These are the activations of a small neural network, seen along a few directions. Each row is one input.
Each table varies a few parts of the input and shows all the possible inputs, shuffled.
A made-up example of a description, with smaller parts first: one of 6 places along a line, together with either a single point or one of 11 places along a line or (one of 2 separate values, together with one of 8 places around a ring).
Shared parts are said once, and a part with two or three values counts as separate values.
(in the rows, 128 means zero)

A family of inputs:
row 1: [ 76 153 116 108 223  73  76 116  92 117 122]
row 2: [157 140 133 123  80 171 128  97 153 103 178]
row 3: [141  95 133  80  95 171 132 108 180  89 180]
row 4: [ 64 123  93 157 201  98 130 166 104 159  74]
row 5: [173 193 206 134 171  37 126 171  92 199  83]
row 6: [166 145 134 138  58 165 173 141 113 128 125]
row 7: [144 126 135 110  83 171 123 105 167 101 183]
row 8: [170 208 209 124 191  33 104 113 117 155 131]
row 9: [ 90 107  55 168 184  90 124 162 123 151  66]
row 10: [167 142 134 147  56 163 176 142 101 124 135]
row 11: [ 74 110 148  81 170  93  84  83 135 148 119]
row 12: [102  99 131 115 201 105  97 145  78 185  71]
row 13: [165 144 143 151  72 149 148  89 120  89 197]
row 14: [162 154 141 132  79 161 148  88 136  88 172]
row 15: [ 77 136 107 121 203  76  97 175  66 162  75]
row 16: [ 99  84  87 181 169  93 128 174 147 113  45]
row 17: [ 62 140 102 144 220  94 110 107 131 115 121]
row 18: [100 115 139 103 220 102  75  86 104 139 118]
row 19: [161 131 132 135  59 168 159 147 129 140 133]
row 20: [143 102 131 113  69 180 146 161 148 137 139]
row 21: [168 135 135 157  52 152 173 141  97 129 151]
row 22: [158 140 140 129  80 164 134  94 152 100 180]
row 23: [144  86 124  85  74 175 157 161 157 130 133]
row 24: [ 76  95 141  91 151  97 107 142 108 193  71]
row 25: [164 151 141 141  77 159 151  90 124  84 182]
row 26: [ 97 101  95 168 188  88 108 115 174  70  91]
row 27: [161 131 125 129  59 175 153 150 130 144 131]
row 28: [141 111 140 107  90 176 121 108 171  97 187]
row 29: [147 118 126 116  62 175 148 158 144 142 135]
row 30: [ 88 124  64 155 203  86 103 103 150 107 113]
Question: Describe the family of inputs behind these rows.
Answer: one of 2 separate values, together with either a single point or one of 6 places along a line or one of 8 places along a line
Question: Which other rows does row 26 become when the place on the line of 6 takes its other values? List them by row number.
Answer: row 1, row 11, row 17, row 18, row 30
Question: Which other rows does row 23 become when the place on the line of 8 takes its other values? List them by row number.
Answer: row 6, row 10, row 19, row 20, row 21, row 27, row 29

A family of inputs:
row 31: [ 69  79  98 122 203  92  96 143 144 147  63]
row 32: [142 143 129 152 119 135 129  74 134  80 168]
row 33: [168 143 143 127  91 152 135 100 182  79 187]
row 34: [182 167 177 142  91  99 170 219  52 225  61]
row 35: [125 106  88 166  96 157 151 120 134  95 128]
row 36: [148 107 102 141  68 174 157 145 181  91 146]
row 37: [154 128 155  83  65 187 128  86 141 110 201]
row 38: [194 203 215 129 107  75 153 177  56 216  97]
row 39: [ 83 114 139 106 223  68  74  99 141 131 104]
row 40: [ 75 145 106 127 226  82  85 100 114 112 130]
row 41: [135  92 118  98  44 210 151 130 139 122 162]
row 42: [ 61 109  66 144 204 105 106 144 117 129  90]
Question: Describe the family of inputs behind these rows.
Answer: one of 2 separate values, together with either a single point or one of 5 places along a line
Question: Changing only the choice among 2 separate values turns row 40 into row 42. The same change can be made to row 32. Which row results?
Answer: row 35
Question: Which other rows does row 37 become when the choice among 2 separate values takes its other values? List them by row number.
Answer: row 41

A family of inputs:
row 43: [147 167 170 107 153  81 128 197 116 163  98]
row 44: [ 95  78  49 178 113 141 170 237 104 178  20]
row 45: [ 72 102 100  90 189 109  84 118 118 151 122]
row 46: [143 118 121 178 110 136 133  81 174  53 164]
row 47: [165 165 162 123 161  89 122 177  96 174 109]
row 48: [ 75 144  94 137 208 104  93 114 112 119 121]
row 49: [185 161 169 100  70 146 154 172 151 120 159]
row 50: [130  70  45 173  25 211 202 213 137 135  83]
row 51: [135 117  99 165 118 138 141  86 174  53 166]
row 52: [166 164 168 129  51 149 167  96 114 155 154]
row 53: [107  95 102  85 101 178 108  92 153 108 185]
row 54: [179 130 172 122  40 155 157 118  73 123 146]
row 55: [141 139 174 128 126  88 131 143  40 167  81]
row 56: [ 97 123  96 169 208  66 114 111 139  98 101]
row 57: [ 86  67 128  94 188 114  96 120 156 138  71]
row 58: [140 148  91 141 118 153 125  82 158  58 175]
row 59: [112 138  97 133 118 175 118  88 148  75 186]
row 60: [ 87 115 105 102 116 181 130 104 150  84 191]
row 61: [163 155 174 137 161 104 127 157  60 186  99]
row 62: [129 176 167 130 133  69 129 151 121 201  95]
row 63: [ 83  84 122  98 183 102  79 120 143 148 100]
row 64: [103 153  88 145 208  81  99 107 123 103 110]
row 65: [122  60 130  89 103 183 121  95 191  95 135]
row 66: [201 148 173 131  75 171 153 130  94 142 162]
row 67: [119  76 124  93  96 171 104  94 178 105 163]
row 68: [128 171 169 136 136  82 140 122  80 197  91]
row 69: [167 171 167 123  51 135 155 126 155 158 157]
row 70: [ 52 122 102 106 205 110 105 129 115 128 128]
row 71: [203 158 162 116  75 155 149 151 130 130 172]
row 72: [105 125 118 181 200  64 106 107 139  98  98]
Question: Describe the family of inputs behind these rows.
Answer: one of 2 separate values, together with either a single point or one of 6 places around a ring or one of 8 places along a line
Question: Changing only the choice among 2 separate values turns row 56 into row 51. The same change can be made to row 55. Which row results?
Answer: row 54
Question: Which other rows does row 49 become when the choice among 2 separate values takes its other values? List them by row number.
Answer: row 43

A family of inputs:
row 73: [116 124 122 128 133 123 132 148 112 152 105]
row 74: [117 136 118 139 155 111 119 119 136 115 130]
row 75: [115 119 107 147 148 118 125 124 133 113 116]
row 76: [127 143 143 122 147 109 119 126 104 144 124]
row 77: [113 131 127 121 156 119 111 107 122 121 137]
row 78: [128 132 124 148 141 109 133 141 115 135 103]
row 79: [110 111 115 120 151 126 115 131 137 124 119]
row 80: [124 124 132 122 143 116 124 149 119 147 107]
row 81: [126 131 146 118 144 106 119 133 124 149 112]
row 82: [102 111 105 127 140 132 123 130 129 129 117]
row 83: [177 125 137 121  20 205 164 109 160  87 196]
row 84: [131 149 134 139 147 101 127 137 118 138 116]
row 85: [112 119 129 116 153 116 111 114 141 126 125]
row 86: [193 136 152 123  14 198 171 124 143 112 184]
Question: Changing only one part turns row 76 into row 77. The same change can be made to row 80. Which row results?
Answer: row 79
Question: Describe the family of inputs behind these rows.
Answer: one of 2 separate values, together with either a single point or one of 6 places around a ring

A family of inputs:
row 87: [121 115 121 128 129 120 128 150 128 149 102]
row 88: [115 126 121 117 148 127 117 119 130 129 134]
row 89: [144 161 157 133 130 106 131 127 102 151 123]
row 90: [123 122 129 123 131 118 131 148 128 141 104]
row 91: [104 116 101 135 151 121 121 121 145 103 122]
row 92: [138 136 155 120 135 108 124 126 121 140 127]
row 93: [192 143 149 133  16 190 177 135 131 119 173]
row 94: [148 152 148 132 132 111 128 139 102 145 120]
row 95: [108 124 112 135 156 122 115 117 147 105 134]
row 96: [119 138 131 131 153 113 112  93 139 108 142]
row 97: [103 115 111 119 143 128 121 129 130 123 120]
row 98: [122 129 122 130 155 118 109 105 140 103 139]
row 99: [142 149 138 135 134 113 136 145 108 151 116]
row 100: [135 133 138 122 136 118 128 138 129 146 118]
row 101: [118 129 138 115 147 118 113 107 123 123 143]
row 102: [121 129 131 114 147 125 109 113 124 123 138]
row 103: [130 139 128 137 128 114 140 155 107 146 102]
row 104: [115 126 111 134 156 121 117 111 146 109 135]
row 105: [107 123 122 118 148 128 115 125 131 125 134]
row 106: [134 147 139 136 134 114 134 151 109 148 115]
row 107: [165 118 131 114  29 207 158 108 154  93 193]
row 108: [ 96  97  99 128 145 138 123 135 126 130 107]
row 109: [119 130 128 131 154 112 113  99 138 103 144]
row 110: [117 104 117 133 132 128 134 154 123 148  90]
row 111: [145 153 155 133 132 104 132 133 101 146 125]
row 112: [138 144 157 119 133 110 122 120 122 146 125]
row 113: [101 108  93 140 150 123 117 123 146 111 119]
row 114: [141 136 148 119 135 115 120 132 123 140 122]
row 115: [127 131 120 142 127 115 137 157 107 154  99]
row 116: [166 118 121 131  39 201 157  99 170  73 193]
row 117: [101 108 103 124 142 130 117 130 130 131 118]
row 118: [ 96  97  89 145 153 132 123 127 141 110 108]
row 119: [123 120 116 147 130 124 143 161 103 153  88]
row 120: [186 126 149 119  16 197 168 128 153 112 176]
row 121: [118 138 140 115 145 120 112 101 124 128 141]
row 122: [127 130 140 123 136 119 126 144 129 143 117]
Question: Changing only one part turns row 114 into row 102. The same change can be made to row 110. Which row results?
Answer: row 108
Question: Describe the family of inputs behind these rows.
Answer: one of 4 places along a line, together with either a single point or one of 8 places along a line
Question: Which other rows agree with row 118 in the place on the line of 4? List them by row number.
Answer: row 91, row 95, row 96, row 98, row 104, row 109, row 113, row 116
Question: Which other rows does row 109 become when the place on the line of 4 takes its other values? List them by row number.
Answer: row 92, row 101, row 111
Question: A walk changes only the place on the line of 8. It starts at row 119 and steps to row 115. List the rest of the walk in order.
Answer: row 103, row 106, row 99, row 94, row 111, row 89

A family of inputs:
row 123: [187 180 191 105  87 138 134 104 112 135 190]
row 124: [116 102  79 152 112 173 136  94 176  45 172]
row 125: [ 86  93  67 153 137 132 144 181 115 149  62]
row 126: [147 183 178 124 171  72 114 141  77 179 115]
row 127: [ 52  54  74  95 182 129  95 154 144 149  78]
row 128: [156 171 151 142 122 117 118  55 148  66 201]
row 129: [ 82 131  98 144 221  81  92  95 147 103 117]
row 130: [208 159 146 158  31 161 185 154 121 123 145]
row 131: [141 138 191  61 125 139  93  68 134 126 185]
row 132: [ 88  50  89  80 102 195 108 118 178 107 149]
row 133: [157  99 119 140  38 188 174 158 133 138 126]
row 134: [167 162 136 177 115  95 162 191  85 167  70]
row 135: [136 151 174 110 138  89 133 180  86 203  81]
row 136: [125  90  79 136  55 198 163 145 150 106 136]
row 137: [175 148 187  92  55 155 152 143 121 160 155]
row 138: [119 128 112 127 138 149 108  59 182  61 189]
row 139: [118 174 138 160 207  49  99  92 112 109 127]
row 140: [118 102 107 157 121 123 154 195  98 181  52]
row 141: [ 78 104  67 169 194 106 118 130 141  87  99]
row 142: [104 142 175  78 207  71  79 104 100 168 112]
Question: Changing only one part turns row 134 into row 130. The same change can be made to row 126. Which row results?
Answer: row 123
Question: Describe the family of inputs behind these rows.
Answer: one of 2 separate values, together with one of 10 places around a ring
Question: Which other rows does row 131 become when the choice among 2 separate values takes its other values? List them by row number.
Answer: row 142
Question: Which other rows does row 140 become when the choice among 2 separate values takes its other values? List them by row number.
Answer: row 133
